Each row below holds a small network's activations on one input, seen along a few directions.
In each table, some parts of the input vary, and every possible input appears once, in random order.
A made-up example of a description, with smaller parts first: ring(5) and (point or ring(9) or (values(3) and line(6))).
Shared parts are said once, and a part with two or three values counts as separate values.

Other details of the inputs shift rows strongly along three fixed directions, in all tables alike. That doesn't count.

Table:
r1: [-14, -23, -1, 5, 12, 37, -33, 18, 5, 13, 14]
r2: [3, 21, 25, 0, -44, -16, 42, -29, 2, 0, -22]
r3: [-26, 29, -50, 61, 23, 4, -11, -75, -37, -22, 17]
r4: [40, -87, 11, -83, -16, 63, 85, 62, 114, -33, -38]
r5: [-40, 22, -71, 22, 26, 46, 15, -63, 2, -26, 40]
r6: [-21, -45, -19, -27, 44, 31, -39, 49, 16, 13, 45]
r7: [-11, -5, -67, 32, 38, 54, 4, -55, 8, -45, 42]
r8: [46, -51, 45, -64, 3, 22, -30, 99, 24, 28, -52]
r9: [28, -11, 83, -25, -26, -85, -10, 48, -15, 27, -20]
r10: [-13, -35, -1, -5, 41, 19, -79, 48, 0, 24, 26]
r11: [3, -9, 0, -23, 30, 34, -83, 56, -24, 32, 2]
r12: [-18, -20, 6, -7, 33, -11, -56, 42, -12, 40, 48]
r13: [10, 34, 7, 0, -46, -14, 86, -43, 20, -29, -42]
r14: [67, 18, 45, -5, -84, -92, 109, -40, 20, -42, -67]
r15: [21, -40, 54, -39, -13, -45, 16, 62, 17, 23, -14]
r16: [12, -26, -13, -19, 36, 67, -65, 48, -1, 19, 4]
r17: [9, -17, -13, -30, -2, 30, 65, 11, 58, -30, -11]
r18: [-16, 51, 35, 43, 0, -75, -55, -4, -71, 29, 19]
r19: [-1, 50, 7, 25, -52, -37, 76, -80, -12, -16, -39]
r20: [-33, 77, -35, 77, -5, -19, 4, -87, -57, -11, 17]
r21: [-29, -30, 5, -14, 25, 31, -73, 52, -4, 33, 24]
r22: [-49, 9, -37, 3, 28, 50, -36, -19, -7, 8, 34]
r23: [30, -55, -15, -18, -2, 47, 41, 11, 59, -44, -27]
r24: [49, 42, 79, -10, -57, -87, -19, 28, -50, 45, -58]
r25: [19, -2, 74, -25, -26, -87, 9, 63, -12, 34, -6]
r26: [-31, 56, 35, 25, -10, -73, -45, -15, -59, 56, 36]
r27: [0, 22, -9, 8, -25, -15, 76, -53, 13, -24, -19]
r28: [-36, 2, -37, 6, 26, 51, -34, -16, 4, 14, 31]
r29: [-17, -9, -81, 19, 45, 59, 0, -47, 14, -50, 39]
r30: [-12, 53, 35, 34, 5, -83, -50, -5, -69, 26, 36]
r31: [8, 10, 17, 13, -35, -25, 37, -24, -3, -6, -38]
r32: [-20, -17, 13, 1, 29, -10, -52, 34, -23, 37, 53]
r33: [18, -51, -41, -21, 5, 55, 45, 0, 61, -58, -28]
r34: [20, -33, -14, -14, -18, 38, 42, 2, 55, -25, -35]
r35: [5, 68, -74, 54, 11, 35, 21, -81, -36, -39, -11]
Description of these inputs: values(5) and (point or ring(6)).
Q: The inputs of r18 and r10 match in every part but the values(5) part. If r20 is changed in the same way as r18 into r10, which row does it become?
A: r34
Q: Which other rows does r1 become when the ring(6) part takes its other values? List them by row number.
A: r2, r4, r7, r23, r32
Q: List by row number the other rows that have the values(5) part in common with r15.
A: r3, r8, r9, r19, r27, r31
Q: Which other rows does r11 become when the values(5) part takes its other values? List them by row number.
A: r8, r16, r24, r35

Table:
r36: [2, 38, -5, 8, -14, 4, 2, -23, -23, 8, -18]
r37: [-17, 20, 15, 12, -21, -28, 17, -27, -10, 9, 6]
r38: [33, -13, 33, -34, -27, 4, -7, 34, 9, 17, -39]
r39: [-5, 14, 16, 13, -14, -42, 6, -22, -19, 8, 14]
r40: [-7, 3, -46, 7, 48, 59, -63, 8, -19, 7, 19]
r41: [10, 18, -29, 19, -4, 25, 18, -26, -4, -24, -33]
r42: [27, -21, 10, -14, -27, -19, 60, -9, 32, -26, -19]
r43: [-12, -18, 49, -30, 2, -25, -21, 60, 7, 31, 8]
r44: [6, 18, 10, 5, -17, -40, 31, -18, -9, -4, 3]
r45: [-2, -29, 11, -38, 3, 19, 19, 40, 39, 2, -1]
r46: [6, -38, 10, -41, 9, 17, 11, 47, 39, 3, 4]
r47: [10, 16, 1, 24, -22, -45, 38, -45, -12, -18, 0]
r48: [28, -22, 25, -31, 2, 12, -30, 63, 8, 10, -37]
r49: [-1, -27, -14, -13, 32, 15, -12, 26, 15, -4, 27]
r50: [-18, 29, 12, 10, -17, -30, 23, -21, -10, 5, 5]
r51: [-12, 13, 53, -13, -4, -20, -83, 46, -44, 68, 4]
r52: [1, 37, 22, 14, -28, -62, 27, -25, -24, 5, 2]
r53: [-23, 4, -62, 43, 35, 25, -3, -59, -9, -28, 45]
r54: [-17, 19, -49, 22, 28, 57, -23, -23, -11, -4, 6]
r55: [32, -15, 5, -14, -18, -23, 63, -1, 30, -33, -20]
r56: [-5, 31, -11, 27, 13, 2, -61, -18, -51, 21, 9]
r57: [22, -28, -1, -22, -26, 4, 67, -9, 50, -30, -21]
r58: [-4, 38, -12, 13, 12, 11, -44, -11, -43, 21, 8]
r59: [-11, -3, 14, -3, 13, 20, -61, 31, -17, 37, 0]
r60: [17, 2, -39, 39, 12, 9, 3, -38, -10, -41, -3]
r61: [29, -31, 33, -28, -9, 9, -30, 56, 12, 12, -41]
r62: [-13, 35, 36, 8, -19, -60, -2, -4, -32, 27, 11]
r63: [-34, -2, -71, 25, 28, 62, 17, -57, 18, -28, 36]
r64: [12, -33, -23, -16, -24, 35, 101, -29, 73, -58, -33]
r65: [-4, -34, 27, -30, 2, 0, -14, 42, 20, 20, 13]
r66: [-11, 36, 27, 20, -26, -62, 27, -24, -22, 1, -5]
r67: [39, -58, -21, -25, 30, 45, -1, 53, 45, -38, -18]
r68: [-5, 21, -11, 19, 4, -25, 11, -27, -17, -8, 21]
r69: [-18, 14, 21, 18, -18, -42, 10, -21, -12, 4, 4]
r70: [-55, -30, -50, 3, 57, 79, -46, 5, 21, 6, 58]
r71: [-2, -5, 12, 3, 6, 12, -50, 26, -18, 21, -14]
Q: The inputs of r43 and r64 match in every part but one. If r54 is changed in the same way as r43 into r64, which row does it become?
A: r59
Q: What is each input in this table made of?
A: values(2) and (point or ring(6) or line(11))
Q: Which other rows does r36 become when the values(2) part takes its other values? List them by row number.
A: r51
Q: Which other rows does r65 become when the line(11) part takes its other values? List them by row number.
A: r37, r39, r42, r47, r53, r57, r63, r64, r69, r70

Table:
r72: [19, -12, 53, -29, 7, -40, -55, 72, -23, 42, 6]
r73: [15, 24, 21, 9, -13, -48, 7, 0, -25, 0, -11]
r74: [5, 4, 43, 5, -12, -61, -15, 20, -22, 14, 4]
r75: [-4, -33, -21, -15, 58, 49, -67, 59, 4, 8, 23]
r76: [5, 26, -31, 28, 22, 4, -27, -25, -36, -6, 14]
r77: [-52, -16, 1, 11, 44, 5, -69, 25, -17, 36, 60]
r78: [-47, -19, 5, 6, 60, -3, -97, 46, -26, 41, 77]
r79: [-9, 35, -70, 29, 11, 39, 37, -71, -3, -34, 11]
r80: [25, -54, 6, -28, 4, 33, -7, 43, 36, -5, -24]
r81: [-13, 38, -37, 59, 25, -9, -50, -54, -59, -2, 34]
r82: [7, 34, 23, 3, -20, -38, 9, 0, -23, 9, -19]
r83: [5, -27, 61, -21, -3, -37, -58, 64, -16, 48, 2]
r84: [-29, 5, -42, 3, 15, 53, 13, -33, 16, -4, 25]
r85: [31, -33, 0, -43, -26, 46, 56, 17, 59, -19, -49]
r86: [-18, -40, 21, -49, 11, 36, -8, 62, 43, 24, 5]
r87: [13, -14, 52, -32, -40, -38, 29, 19, 20, 14, -18]
r88: [-6, 50, 28, 20, -39, -42, 16, -30, -34, 15, -25]
r89: [26, -29, -7, -9, 3, 9, 10, 9, 21, -20, -6]
r90: [7, 47, 13, 36, -44, -43, 29, -58, -30, -13, -35]
r91: [6, 1, 55, -23, -20, -18, -30, 51, -10, 39, -31]
r92: [-16, 16, 35, 3, -28, -45, 15, -12, -9, 13, 1]
r93: [3, -56, 10, -28, 8, 24, 6, 46, 45, -6, -8]
r94: [-37, 34, -32, 56, 19, -8, -37, -59, -51, 10, 44]
r95: [-5, 45, 15, 31, -44, -49, 40, -59, -24, -10, -19]
r96: [-16, -20, -31, 19, 31, 41, -33, 0, 2, -8, 10]
r97: [16, -6, -9, -16, 4, 27, 9, 21, 18, -12, -27]
r98: [6, -41, -31, -14, 20, 34, 25, 1, 44, -28, 20]
r99: [6, 11, 46, -4, -27, -40, -23, 9, -25, 29, -10]
r100: [19, -7, -10, -23, 1, 25, 15, 15, 18, -7, -16]
r101: [-31, 28, -35, 29, 39, -3, -34, -29, -37, 10, 61]
r102: [-20, 14, -47, 26, 8, 35, 7, -59, -2, -19, 19]
r103: [12, 12, 44, -1, -27, -37, -29, 9, -29, 28, -20]
r104: [11, -33, -30, -22, 33, 44, -4, 27, 28, -14, 16]
r105: [8, 27, -41, 12, -16, 16, 76, -53, 19, -45, -23]
r106: [-1, -32, -1, -13, -2, 8, 25, 3, 32, -7, 6]
r107: [-11, -22, -25, -20, 7, 63, 24, 7, 44, -14, -10]
r108: [-10, 25, 42, -12, -14, -52, -2, 23, -19, 30, 5]
r109: [27, 26, 14, 7, -34, -51, 63, -24, -3, -26, -29]
r110: [-5, 4, -44, -6, 10, 37, 41, -27, 25, -22, 12]
r111: [-22, 19, -52, 26, 28, 15, 23, -45, -1, -29, 35]
r112: [6, -24, -17, 4, -4, 21, 35, -12, 30, -31, -19]
r113: [-23, -1, -29, -2, 20, 53, -20, -6, 5, 11, 19]
r114: [-45, 18, -10, 29, 30, 10, -74, -10, -41, 28, 40]
r115: [29, 34, 20, 4, -56, -23, 50, -34, -7, -6, -57]
r116: [39, -16, 43, -12, -26, -43, 14, 31, 7, -9, -39]
r117: [12, 12, 25, 16, -16, -52, 2, -4, -20, -4, -8]
r118: [28, 1, -27, -11, -5, 34, 31, -8, 20, -25, -31]
r119: [35, -56, 3, -36, -1, 19, 29, 36, 53, -24, -15]
Q: What is each input in this table made of?
A: values(2) and line(4) and ring(6)
Q: The inputs of r73 and r112 match in every part but the ring(6) part. If r75 is changed in the same way as r73 into r112, which row does it become?
A: r96
Q: The inputs of r118 and r103 match in every part but the ring(6) part. If r110 is changed in the same way as r118 into r103, which row does it become?
A: r87
Q: Which other rows does r113 become when the values(2) part takes its other values? List them by row number.
A: r107
Q: Which other rows does r76 become when the line(4) part takes its other values? List them by row number.
A: r72, r101, r104
